These are the activations of a small neural network, seen along a few directions. Each row is one input.
Each table varies a few parts of the input and shows all the possible inputs, shuffled.
Descriptions start from the smaller parts, as in this example, which fits no table here: one of 8 places around a ring, together with either a single point or one of 9 places around a ring or (one of 3 separate values, together with one of 6 places along a line).
Shared parts are said once, and a part with two or three values counts as separate values.

Other details of the inputs vary at random and push rows far along three fixed directions, the same in every table; ignore that.

A family of inputs:
r1: [-13   1 -11  -3   6   0   1   4  -2   3   5  -7 -11  -2]
r2: [-21   5   1   0   5  -4   5   7  -2  -1  -3 -13 -12  -5]
r3: [ 18 -13  12  10   5 -10  -2 -20  25   0  16  12  12   8]
r4: [-11   5   0   4  -2  -1   6  13  -4  11  -1  -5  -9   0]
r5: [ -9   9   3   1   7  -2   7  10  -7  -2 -12 -17 -13   4]
r6: [-13   4   1   4   1  10  -9  11  -1   1   1  -9  -6   0]
r7: [ 29 -22  13 -20 -23  -8  18 -43  13 -21   2  38  32   4]
r8: [ -2   1  -9  -6  10   3  -8  10   1  -4   1 -10  -8  -5]
r9: [  6   3   2 -22 -25   7  23 -20 -14 -18 -19  22  21   1]
r10: [ -3  -1  -8  -4  11   1  -7  10  -1  -2   3 -12  -8  -3]
r11: [-12   0 -10   3   7  -1   1   7  -2   5   0  -6  -9  -9]
r12: [ -6  12  -5   1  13  -4  -6   0 -13  -6  -1 -16 -11   4]
r13: [-17   6   3  -8  -7   1  20  -7 -10 -10  -9  -1   0   5]
r14: [ 25   9 -16 -13 -21  17  -2 -17 -19  -1  -9  33  28  -5]
r15: [ -7   2  -9  -8   6  -6  -3   8  -5   1   1  -9 -12  -1]
r16: [ -4  13  -6  -3   0   2   0 -14  -9  -7  -1   8   4   5]
r17: [ -3   2 -12 -24 -15  14  13 -26  -5 -23  -8  26  24   2]
r18: [-19   7   0   5   7   5   2   8   0  -3  -9 -15  -7   8]
r19: [ -2 -11  14   6   0 -16   5  -1  15   7  10   3  -1   1]
r20: [ -3  -1 -11  -5  11   0  -7  10  -3   0   3 -12  -7  -1]
r21: [ -3   7   0   2   3  -1 -13   9 -11   1   4 -10  -9   2]
r22: [ -9   5   2  -5 -11   5  15  -3  -5  -5  -8   5   1  -1]
r23: [-14   8  -2   5   3   3  -1  10   0   5  -8  -7  -4   8]
r24: [ 61 -28  -7  20 -17   6 -22  20  21  48  18  38  19 -30]
r25: [  0   7   2   3   2   2   2  13  -3   4 -10 -11 -10  -2]
r26: [ 16 -16  24  17   7 -17  -8   7  26   9   9  -4  -2   9]
r27: [  1   1 -13 -16 -25  14  16 -15 -16   0 -13  28  27  -7]
r28: [-20   5  -9  -2   9  -9   3   5  -4   1  -2  -8 -12  -1]
r29: [  2   0   0 -22 -22  11  10 -23 -18 -20 -15  20  28  10]
r30: [ 31   3 -37  13 -27  52 -30  39 -19  51   0  27  20 -32]
r31: [ -4   5   1  -8  -6   5   6  -4  -5 -14 -18   0   7   6]
r32: [-10   1  -7 -19  -1  -5   9 -11 -11 -15  -6  -3  -1   4]
r33: [-11  10  -1  -6  -7   3   1 -13 -12 -10   0   6   4   8]
r34: [-13   2 -12  -3   9   4  -2   5  -1   0   5  -7  -5   1]
r35: [ -8   8   3   8   3   4   4  11   2   6  -6  -8 -12  -1]
r36: [ -3   0  -9  -6   6  -1  -4  10  -1  -1   1 -10 -13  -8]
r37: [-10   1  -6 -14   1  -7  12 -10 -11 -16 -12  -2   1  -1]
r38: [ -5  -1  -8 -13  -2  -7  10  -9 -11 -10 -10   2   4  -1]
r39: [-15   4   1  -5   6 -12   3  10  -8   0  -5 -15 -11  -1]
r40: [ 10 -19  14  12   8 -20  -6  -1  30  12  25   2  -9   1]
r41: [ 3 -6 16 12  1 -5 -5 -9 10 -2 16  0 -2  4]
r42: [-15  11  -8   3  16   1  -3   0   0  -6   1 -15  -8   4]
r43: [  1   3   2 -24 -23  13  11 -24 -15 -26 -18  21  26   7]
r44: [ 16  11 -39  10 -19  47 -31  46 -22  48  -3  16   9 -28]
r45: [ -6  -1  -2  -1   3  -6   1  13  -8   7  -3 -12  -7  -7]
r46: [ 10 -18  18   4  -8 -11  11 -15  18   1   9  15  12  -2]
r47: [-10   2 -10  -2   5   4  -3   7   2   2   4  -6 -13  -8]
r48: [  6  -5   9  11  13 -13  -6  -9  22   1  15   0   0   9]
r49: [ -4  10 -10  -5   2   8   1 -13   0 -12  -4   5   7   2]
r50: [ 18  -9  17  22  11 -10 -12  -5  26   7  22   1  -7  -2]
r51: [-5 11 -7  8 10  3 -7  1 -7  5  5 -7 -8  0]
r52: [ -9   8   3   1   7  -4   7   9  -9   1 -11 -17 -12   7]
r53: [ 13 -14  23  21   4 -12   3   1  24  15  12   1  -4   6]
r54: [  0   7   2  -7  -6   5  -3  -9 -12 -15  -4   1   3   1]
r55: [-14   1 -10   1   7  -4   3   5  -4   5  -1  -6  -8  -5]
r56: [ -8   7   2   9   4   4   5  10   0   9  -5  -9 -10   1]
r57: [ 15 -15  21  10   1 -11 -13   5  16   7  13  -1   1   6]
r58: [-15   3   3   4   2   7  -5   8  -3   0   1 -11  -6   3]
r59: [ 11 -17  11   2  -4 -11   8 -17  21  -4   7  18   9  -4]
r60: [ -8   1   0  -3   3  -4   2  11  -5   0  -6 -12  -9  -9]
r61: [ -3   2   1   1   0  -3   5  15  -9   8  -4 -12 -10  -2]
r62: [ 22 -18  23  10  -4  -9   1  -9  23  -2   3   8  12   8]
r63: [  4  10  -3  -7   0   3  -1 -13 -10 -14  -6   3   3   0]
r64: [  8 -20  26  11   9 -25   1   1  22   3  13 -11  -9  -1]
r65: [ 13 -18  11   2   1  -6   2 -15  25  -4  17  14  11   3]
r66: [ 19 -18  22   7  -4 -12   3 -11  20  -2   2   8  13  12]
r67: [ -9   3   0  -5 -10   3  16  -4  -9   0  -6   4   3   3]
r68: [-12   7   2  -4   2  -8   7  13 -11   1  -7 -14 -13   3]
r69: [ -6   9  -7 -11   7  -3   4 -15  -9 -18  -7  -6   5  10]
r70: [ 21 -14  22   7  -5  -9  -5 -15  12  -6  14   8   8   4]
r71: [ 43  -1 -45   8 -22  41 -27  42 -15  50  -5  29  14 -48]
r72: [-10   1 -11  -1   6   3  -1   6   0   4   5  -7 -11  -6]
r73: [ -9  11   2  -1   5  -6   5  11  -8   1 -12 -14 -12   7]
r74: [-15  12   2  -7  -4  -1  16  -8  -8  -7 -14   2   1  12]
r75: [ 16 -20  26  16   5 -10 -13   7  22   6  17  -7  -3   3]
r76: [ -9   8   1 -11  -3  -1   2 -13 -19 -18  -5  -5   2   9]
r77: [  1   9  -9   1  13   3 -10   6   0  -3  -2 -12  -6  -3]
r78: [-9  7 -2  7  3  5 -9  4 -9  4  7 -8 -8  1]
r79: [-5 11 -6  8 10  6 -7  1 -6  2  5 -8 -9 -2]
r80: [ -1   8 -10   0  13   2  -7   3  -4  -5  -2 -13  -5   0]
r81: [ 12 -11  20  20   3  -7 -14  -1  21   6  23   0  -6  -1]
r82: [-11   6  -1   8   4   9  -3  12   4   3  -8  -9  -6   1]
r83: [-19   7  -1   5   6   3   2   7  -2   0  -9 -14  -6  10]
r84: [  9 -14   9  -4  -2  -9   4 -19  21  -7  13  18  14   8]
r85: [ 17   6 -13 -26 -22  10  11 -35 -13 -21 -16  36  39   7]
r86: [ -6   3 -10  -9   9  -3  -6   9  -3  -2   1  -8  -6   1]
r87: [-11   5   3  -3   3  -4   9  11 -10  -2  -7 -17 -13   0]
r88: [ 24 -12  20  19  13 -16 -12  -5  21   4  20  -5  -6   1]
Each input here is: one of 2 separate values, together with one of 4 places along a line, together with one of 11 places around a ring.
Changing only the place on the line of 4 turns r14 into r12. The same change can be made to r19. Which row results? -> r27
Changing only the place on the line of 4 turns r78 into r33. The same change can be made to r55. Which row results? -> r28
Changing only the place on the line of 4 turns r18 into r23. The same change can be made to r42. Which row results? -> r48
Change only the place on the ring of 11 in r26. List by row number the other rows that result. -> r14, r15, r21, r24, r39, r57, r68, r73, r85, r86
Change only the choice among 2 separate values in r88. List by row number the other rows that result. -> r79
Change only the choice among 2 separate values in r55. List by row number the other rows that result. -> r38
Start at r63 and move only the place on the ring of 11, one step at a time. The first step leads to r54. Which rows follow, in order? -> r43, r31, r25, r9, r60, r71, r36, r8, r77

A family of inputs:
r89: [ 6 -7 -8 -3 -5  6  1  0  5  4  0 13 11 -7]
r90: [12  0  2  2 -5  7 -3 -2  2  3  0  9 13  4]
r91: [-17  14  -3  -2   6   4  -4   7 -14  -5  -3 -16  -8   7]
r92: [-17  13  -4  -1   8   6   2   3  -6  -8  -7 -15  -9   8]
r93: [15  0 -2  2 -7  4 -7 -1 -6  4  0  7  8 -8]
r94: [ 6 -3 -3  2 -7  8  0 -3  8  3  0 12 10 -3]
r95: [-15   6  -9 -12   9  -5   2   5  -7  -7  -7 -15 -10   3]
r96: [13 -2  1  2 -6  8 -8  0 -4  2 -1  7  6 -2]
r97: [16  0 -3  2 -5  4 -5  0 -2  5 -4  7 10 -6]
r98: [ 11 -22  27  41  32 -27 -21  24  42  32  41 -25 -35  -7]
r99: [13 -6 -4 -7 -8  2 -3 -1  0  5  3 11  7 -8]
r100: [-24   4  -7  -7   9  -2   3   3  -8  -9  -1 -13 -10   0]
r101: [ -7 -16  43  -7   2 -38  27 -57  29 -41   6  11  14  38]
r102: [ 8 -2 -4  1 -3  4  4 -6  5  7  2 14  7 -5]
r103: [  5  -7  11   3 -24   4  18  16  -4  20 -16   9   6  -7]
r104: [11 -6 -8 -2 -7  3 -1 -1 -3  7  4 11  5 -9]
r105: [ 6  1 -3  5 -8  7 -6 -2 -2  9  4 13  7 -1]
r106: [-13  10  -6  -7   7  -4  -1   7 -13  -8  -4 -14 -14  -1]
r107: [-19  13  -2  -1   5   5   0   2 -10  -8  -3 -15 -11   6]
r108: [ 11  -5 -10  -2  -4   2   3   0   0   4   0   9   6  -6]
r109: [-15   9   0  -4  11  -2   1   0  -8 -13 -11 -17  -9  10]
r110: [ 4 -3 -1  2 -9  7 -3 -3  4  3  4 12  8 -6]
r111: [-12  10  -8  -7  10  -3   1   9  -9  -8  -8 -14 -12   0]
Describe the family of inputs behind these rows. -> either a single point or (one of 2 separate values, together with one of 11 places around a ring)
Start at r100 and move only the place on the ring of 11, one step at a time. The first step leads to r98. Which rows follow, in order? -> r110, r105, r107, r91, r96, r93, r106, r99, r104
